A small network was trained on made-up records. Each row is its average activation on records with the value named, seen along a few directions.
Values that are neighbours, or in one group, have similar rows; names and order tell nothing.
Strong random noise was added to every row along 14 fixed directions; ignore it. To show where, here is one row again and again, with new noise each time:
[   3   89  -16 -144  -11 -477   74   47  432  -47   49 -187  104  129
  137 -123   78 -186   97   50  -51  -82 -218  285  142  -23  117]
[  46 -258    2 -188 -337 -112  -20 -171   -9  -42  106 -374   66  140
 -123  -84  -65  196 -271 -160    5  136  211 -185  317   55  -43]
[-212  283 -328 -217  -67  -99 -301 -154  -21 -217  132 -276  144  190
  -65   27 -269  -36  149   78  107  365  476  107  161  -82  254]
[ 175 -126  -95   91   79 -463  -73   85   91  242   14  166 -253 -108
  -95   47  263  145 -176  -87  142  162  162   21  -43  -77  -34]
[-150  424  213  213  221  102  409  364  -80 -368   45  253   50   96
 -114 -471   97 -134 -180  -74  246 -206 -255 -108   67  -52  258]
[ 206 -146  252  104  110  247   32 -432  170 -170 -316   92  -40 -220
  -11   44 -113  306 -205  151 -115  196 -267 -202 -254  -37  284]
[ 106  399  163   84  205  -92  233  132  146 -290  452  -15  198   92
   45  -96  138 -447  143  -60   11 -145   30   98  132 -152  281]
[  53  110  -48  -65 -113  349   19 -169 -191   43  -59   52  -60 -120
  -28  236 -190   92  -70  220  190  157  265  -12   75  129   50]
[  80   59  104  113 -207  -57 -176 -178  128 -238   -4 -139  306  -47
  160 -277  125   61 -283  110   22 -160  240 -471  249  337   16]
[  -1  -39 -264 -225 -102   11 -198  231  132  296 -398 -117   18   34
  205  226 -192 -140  400  295  -11  -38   84  784 -130   14 -322]
[-135 -173 -217   11  239   76 -423  -61  -74 -174 -159  -84  -54   96
   10 -194 -101   13   28  -83 -155  178  128    8 -173 -169 -138]
[ 208  -49   41  176 -198 -132  206  -94 -381  119   18  -32 -143  210
  391  -73   98   19 -107 -184  202 -211    9  263   41 -128  -83]
[ 210  -25  171   80  -52   27  218 -224 -153  -45   -5  -77  -89   27
  204   80   14   24  -81   28  142   19  -35  118    3  -23  204]
[ 122  -23  -75  -85 -132  388 -180 -426  111  -69 -140   19   69  -35
  223    3 -281   63 -155  179 -211  -61  -42  -39  100   49 -215]
[-295  315   -9   16  277  -32  164  362 -311   52   10   83 -213    4
  -62  -28  177 -220  207  110  331   71   61  201  -96  128  117]
[ -89  -78  -45 -220  -23 -235  -10  176  252   53  187 -303  206  101
 -146   48   10 -208  330 -144 -192  -25   -8  176    6 -152  -29]


Values of V:
v3: [ 218  275  196   17  193  281 -137  242  342 -206  133   96  283 -220
 -487   65    0  -92   62   95 -182  215  405 -115  -94  -97  136]
v11: [ -94  261  220   47  147  -36  111   -4   31   -3  -15  116  -72  -61
   87   26  148 -132   93  177  -16  -10 -262   61  -83  257  194]
v5: [  41  466  183  -92  149 -205  152  131  125  142  121  154 -225  -55
 -234   22  193  -31  -58  142  115  326   86  252   61  101  136]
v2: [-467  692  -69   51  227 -136 -126   58  -67 -352  171  182   13  247
 -286 -706   60  147 -251 -223  -44  206   17 -277   22 -143   28]
v10: [  -2 -394  188 -117   33  287   40  143    3 -195  -94 -146  -92  -82
 -376   64  -71  159 -274   80   26  307   53 -218  147  220   83]
v8: [ -42   15  -55 -148 -174  -76  -62 -165   21  -58  224 -164   47  166
  -11   47 -114   -4    8  -79 -141  115   37    0  201   -9   65]
v6: [-106  110  -64  -35 -214  126 -162  111 -223  193 -154  -57    4   74
  264  -52   58   18  110  171  -59 -175  161  243   -8  209 -479]
v7: [ -95  403  315 -145  141  123  107 -244   61  262   21   33 -130 -190
  -29  136  176  -13  199  264 -214  163 -205  109 -239  238  -46]
v14: [ -91  353 -160  -62  140 -111  -21 -283 -319  126  754  152 -405   87
    6  147  176 -163 -174 -111   12  276  306 -148  298   -5 -127]
v9: [  71 -286    5  -89  208  -48  -74  395  172  121    6  153 -256   58
 -346 -229  106  -63 -252 -262 -221   57 -136  121   84 -137 -431]
v4: [  96  -40 -289    1  -38   70 -140  -47   92  -92  -82   81    8  -93
  188  202 -171  -21  -95  279  220  -19  222    8  193  133  -14]
v12: [ 114  220  306  -33 -381  371  334  436 -208   -3 -169   -6  145  166
 -350 -156 -165  197 -223  -73  190   42  118  302  167   57  -68]
v1: [   6 -125  277  -71    3 -142  318  188 -237  181  406 -200 -204   16
 -192  226  305  -99   66 -119   53  126   70   16  106  143   30]
v13: [ 235 -100  -53  121   97  -55  -64 -119  148   10  244  206   -4 -243
   33  355   60 -167   34   41   19  -25   97 -274   89   56  246]
v15: [-194   40 -147 -137  106  312  352  383 -187   85  273  225 -157  -79
 -293  136  -89 -172  -17  -53  218 -143  -63 -104  216    8 -174]
V is arranged as a ring.
Going along V from v9 by way of its neighbour v5, in what order are v3, v6, v14, v12, v1 met?
> v3, v6, v14, v1, v12
Name the neighbours of v11, in listed order.
> v8, v13
Name the neighbours of v2, in listed order.
> v7, v15

Values of J:
j8: [ 516 -375  -83  300 -198  170 -244  -62  -26 -124 -171  -62  349 -256
   32  214  -98  147 -138   76  263  -91  717 -308  -12    4  103]
j12: [ 105  568  285 -205 -276  234  142  -81 -131  -26   72 -178  -50  137
  325  -68   36 -292 -143  482  164   30  263  449  497  584  -61]
j9: [-110 -645 -484 -137  205 -234 -278   48  272    7 -211 -138 -110   67
   92  -82 -142  -70   23 -114 -135  -99 -274  134  -39 -225 -321]
j6: [   4  178  -69  -15  128  262  154 -364   66  435  135  335  -71 -382
  150  607  -94 -102  474  247 -196 -150 -289   55 -419 -140  -32]
j4: [-122 -894 -176  -73  103   16  288  740 -309   -7 -189  -66 -426  155
 -255  -38  -54   10 -234 -376  297  -73 -260  166  131 -131 -291]
j14: [  26 -168  309   -5 -556  204 -265   12 -254  117 -424 -288  154  -40
 -294  -46   10  679 -267  108  -35  357  524 -213  -96  396 -189]
j15: [-418  464 -147 -172  114  141  293  128 -421 -106  294   26 -138  224
 -335 -120 -187 -100   42 -221  336  197   54  -47  172 -214  242]
j7: [-361  102   53   44  -23   14  442 -450 -426  253 -179  158 -200 -247
   82  295   -7  258  203   58  384  -26 -536 -483 -308  196  609]
j13: [-180 -166   -7 -179 -415  328 -135  148 -727  101 -133 -676  170  185
  127  326 -110   15  449  131  215  136  679  303  -47  266 -146]
j5: [  59  -47  152 -115   41    6 -212  -28  255 -316 -115 -235   82  286
   -6 -398  -78  -30 -169  -57 -359  181  -84  308   96  -68  -60]
j10: [  40  100   26 -146  107  217  227 -132   21 -276  -64  -43 -241  463
  224 -142 -429 -179    7  -68 -228  118 -541  835   73 -417  101]
j11: [ 102 -258   48 -109  166  452 -270 -442  142 -188  -60 -273   34 -104
  438  158 -106 -227  116  339 -380  -81  -69  -66   38  246 -269]
j1: [-292 -169  149  117  395 -189   75  497  149 -216 -322 -214  179 -128
  -71 -238  234 -236  311  160  184 -176 -191  -82 -282  215  261]
j3: [ 306 -523  -30  154 -127  -26 -128  326 -421  200   93 -103 -166   95
  119  166  248  -78 -133 -223  153  -94  449  141  176  113 -395]
j2: [-338  503  255 -373  168 -304  166  577  167  413  437  -52  -64  -56
 -646  -23  433 -300  365 -101 -179  203   42  199  -16  172 -174]
J is arranged as a ring.
Name the neighbours of j4, in listed order.
> j14, j13
Name the neighbours of j15, in listed order.
> j8, j7
Name the neighbours of j5, in listed order.
> j12, j10
Name the neighbours of j6, in listed order.
> j9, j11
